Each row below holds a small network's activations on one input, seen along a few directions.
In each table, some parts of the input vary, and every possible input appears once, in random order.
Descriptions start from the smaller parts, as in this example, which fits no table here: one of 4 places along a line, together with either a single point or (one of 2 separate values, together with one of 5 places around a ring) or one of 11 places around a ring.
Shared parts are said once, and a part with two or three values counts as separate values.
(in the rows, 128 means zero)

Table:
R1: [105  86 125 126 133 165 176 132  79 129 109 125 153 148 111  30  81 140
 111 155]
R2: [ 91 113 104  91 132 119 166 183 165 214  95 122  77 119 123 119 127 122
 106  72]
R3: [ 76  77 124  92 120 102 190 145 157 157  57 118 125  92  89 119 123 154
  95  90]
R4: [120 166 146  87 140  76  96 176 144 128 123 135  89  63 164 193 141 131
 164 105]
R5: [152 148  80 174 131 169 160  89 181 175 148 103 136 172 123 120 142  95
  78  94]
R6: [149 105  97 161  97 159 164  54 164 146 124 107 173 163  71 108 155 130
  90 126]
R7: [105 134 117 132 169 183 154 160  95 170 144 126 113 158 146  50  62 114
  93 117]
R8: [139 148 118 131 164 182 107 190  78 152 167 127  95 144 188  88  77  93
 131 116]
R9: [ 72  69 153  89  98  69 143 117 139 120  61 143 139  88  81 141 150 171
 143 128]
R10: [149  94 129 169  75 117 146  34 138  88 124 124 183 146  81 135 180 138
 117 163]
R11: [109 115 159  84 110  55  91 143 136 106  88 153 114  76 122 185 156 150
 176 151]
R12: [114 154 117  96 143 123 135 203 157 188 112 126  68  94 168 171 121 120
 122  68]
R13: [195 189 126 167 124 122  79  99 160  89 186 118 138 134 156 185 169 108
 139 127]
R14: [122 134 169 127 149 119  91 131  64  49 145 153 144 128 134 128  95 143
 164 193]
R15: [142 168 154 120 165 140  61 164  69  93 182 132 109 129 166 119  93 116
 176 149]
R16: [ 94  82 155 128 123 130 149 106  62  75 114 146 168 141 106  67 102 158
 145 189]
R17: [184 176  89 172 136 168 116 116 174 153 170 108 118 160 164 163 145  97
 103  90]
R18: [185 144 142 155  92 106  80  62 142  72 155 137 162 148 110 181 184 126
 151 171]
Q: The inputs of R17 and R8 match in every part but one. If R5 is changed in the same way as R17 into R8, which row does it become?
A: R7
Q: What is each input in this table made of?
A: one of 3 separate values, together with one of 6 places around a ring

Table:
R19: [ 81  58 160 111  92  74 161  59 124  70  60 142 188 108  42 116 146 181
 134 184]
R20: [133 137  92 108 130 144 146 183 161 216 127 111  76 130 146 123 135 105
 110  63]
R21: [118 149 136  86 160 122  91 224  94 149 133 140  69  97 189 136  97 115
 170 112]
R22: [118 140 110 120 178 189 131 179  97 173 151 117 101 156 149  55  60 107
 111 106]
R23: [161 154 144 155 106  98 107  71 159  70 141 128 164 112 121 194 170 136
 130 148]
R24: [163 142 145 174 122 164 119  58 100  63 169 131 182 177 110 114 121 144
 118 179]
R25: [ 32  60 136  64 134 111 187 183 116 185  47 139 102  97  98  79  88 168
 114  97]
R26: [161 128 118 184 107 139 127  50 135  88 149 125 175 162 117 135 158 116
 121 163]
R27: [122 131  93 129 148 166 155 180 125 201 135 117  88 143 160  88 102  88
 101  89]
R28: [151 153 172 139 118  84  66  94 100  36 161 142 154 103 139 176 156 137
 181 178]
R29: [121 155 114 100 148 127 136 203 150 187 122 128  72 108 166 148 115 111
 116  82]
R30: [173 129 115 164  93 119 111  51 173 100 139 115 166 145  99 170 188 127
 129 133]
Q: What is each input in this table made of?
A: one of 2 separate values, together with either a single point or one of 5 places along a line
Q: Change only the choice among 2 separate values in R28. List by row number the other rows that result.
A: R21

Table:
R31: [115  68 110 122  84 120 179  82 165 151  72 117 161 125  67 109 159 154
  99 114]
R32: [ 81 127 135  77 145  76 134 203 138 166  96 136  74  68 149 144 122 120
 141  94]
R33: [142 138 166 144 105  67 101  69 126  30 129 144 170  96 116 190 172 144
 156 189]
R34: [126 108 106 143  99 126 187  87 171 152 100 111 156 125  92 113 152 131
  86 117]
R35: [163 153 110 161 156 179 101 132  91 127 191 109 126 160 161  80 108  88
 127 126]
R36: [206 179 144 177 108 114  44  79 129  56 193 132 145 128 162 208 181  93
 166 164]
R37: [148 140 104 153 117 158 155  87 181 156 139 103 147 153 107 133 145 136
  84  85]
R38: [123 151 137 115 156 159 119 175 111 138 137 135 109 129 160 127  84 140
 123 112]
R39: [133 138 116 149 144 162 139 109 148 138 137 129 134 177 112 116 109 125
  95 132]
R40: [162 148  97 177 129 175 128 114 131 156 179 123 117 192 153 114 136  91
 110 117]
R41: [ 95 120 144 106 135 127 155 171  95 135 108 142 117 105 145 112  94 140
 126 134]
R42: [137 103 172 123  83  60 100  74 124  31  99 150 178 103  84 186 175 166
 181 196]
R43: [ 94  68 127 122 109 125 166  98 128 138  76 142 147 152  75  97 126 151
 114 152]
R44: [182 151  78 176 107 171 143  95 164 173 173  96 133 165 142 133 168  93
 100  80]
R45: [ 98 114 137 128 147 136 148 116  90 109 126 123 151 123 111  69  93 130
 119 154]
R46: [ 69  89 142  55 128  71 128 199 131 165  70 136  77  69 121 142 130 141
 152  91]
R47: [ 81  73 144  88 124 123 146 166  89 130  77 140 119  96 119 115  99 155
 134 131]
R48: [180 172 159 147 122  97  65  77 143  38 159 138 160 124 122 203 156 144
 155 177]
R49: [ 89  81 145 107 126 132 147 111  86 114 102 130 151 129  84  65 102 164
 140 154]
R50: [ 98 108 128 144 120 130 173  99 132 139 111 138 144 156 105 100 122 134
 100 145]
R51: [129 150 136 133 161 167 117 122 105 114 162 121 142 156 123  81  84 137
 121 131]
R52: [166 161 108 136 148 170 108 185  99 153 161 126  93 140 196 122 104  91
 138 118]
R53: [149 174 100 103 153 121  92 216 143 190 153 123  54 109 200 153 136  82
 163  84]
R54: [107 160 125  87 166 108  99 206 153 171 122 127  67  91 165 160 113 121
 141  75]
Q: What is each input in this table made of?
A: one of 4 places along a line, together with either a single point or one of 5 places along a line
Q: The inputs of R36 and R42 match in every part but the place on the line of 4. If R40 is changed in the same way as R36 into R42, which row does it become?
A: R43
Q: Which other rows agree with R37 in the place on the line of 4? List them by row number.
A: R38, R39, R48, R51, R54
Q: Change only the place on the line of 4 in R44. List by row number the other rows that result.
A: R31, R34, R37

Table:
R55: [197 173 135 176 104 110  86  79 138  60 172 134 154 130 157 204 181 109
 151 169]
R56: [156 111 116 183  95 142 147  24 152  99 141 115 188 173  77 116 166 126
  99 154]
R57: [117 119  82 121 144 179 180 163 148 219 119 102 104 147 127  67  99 111
  81  69]
R58: [ 87 103 168  97 124  90 129 121 119  87  87 148 144 100  95 144 117 176
 140 153]
R59: [121  90 160 114  83  66 124  69 136  64  87 138 173  96  71 162 175 170
 157 171]
R60: [ 61 105 133  64 143  89 160 202 135 180  71 134  83  75 127 115 106 141
 130  94]
R61: [167 181 143 150 147 136  74 129 125  86 173 135 125 132 165 179 124 114
 140 141]
R62: [126 109 101 143 131 178 166 122 110 167 137 111 135 164 118  55 107 115
 100 117]
R63: [159 165 121 131 148 139  83 173 104 133 170 128  94 127 186 137 123  91
 161 125]
R64: [ 70  81 154  88 123  98 138 163  91 129  84 147 113  93 122 114 112 150
 148 133]
R65: [129 124 119 163 134 172 152  76 135 122 139 121 164 175 101  95 109 140
  88 133]
R66: [146 177 105 106 160 137  97 214 144 191 155 123  57 123 189 147 119  93
 143  76]
Q: The inputs of R60 and R59 match in every part but one. If R57 is changed in the same way as R60 into R59, which row does it become?
A: R56
Q: What is each input in this table made of?
A: one of 3 separate values, together with one of 4 places along a line
Q: Change only the choice among 3 separate values in R64. List by row number the other rows that result.
A: R62, R63
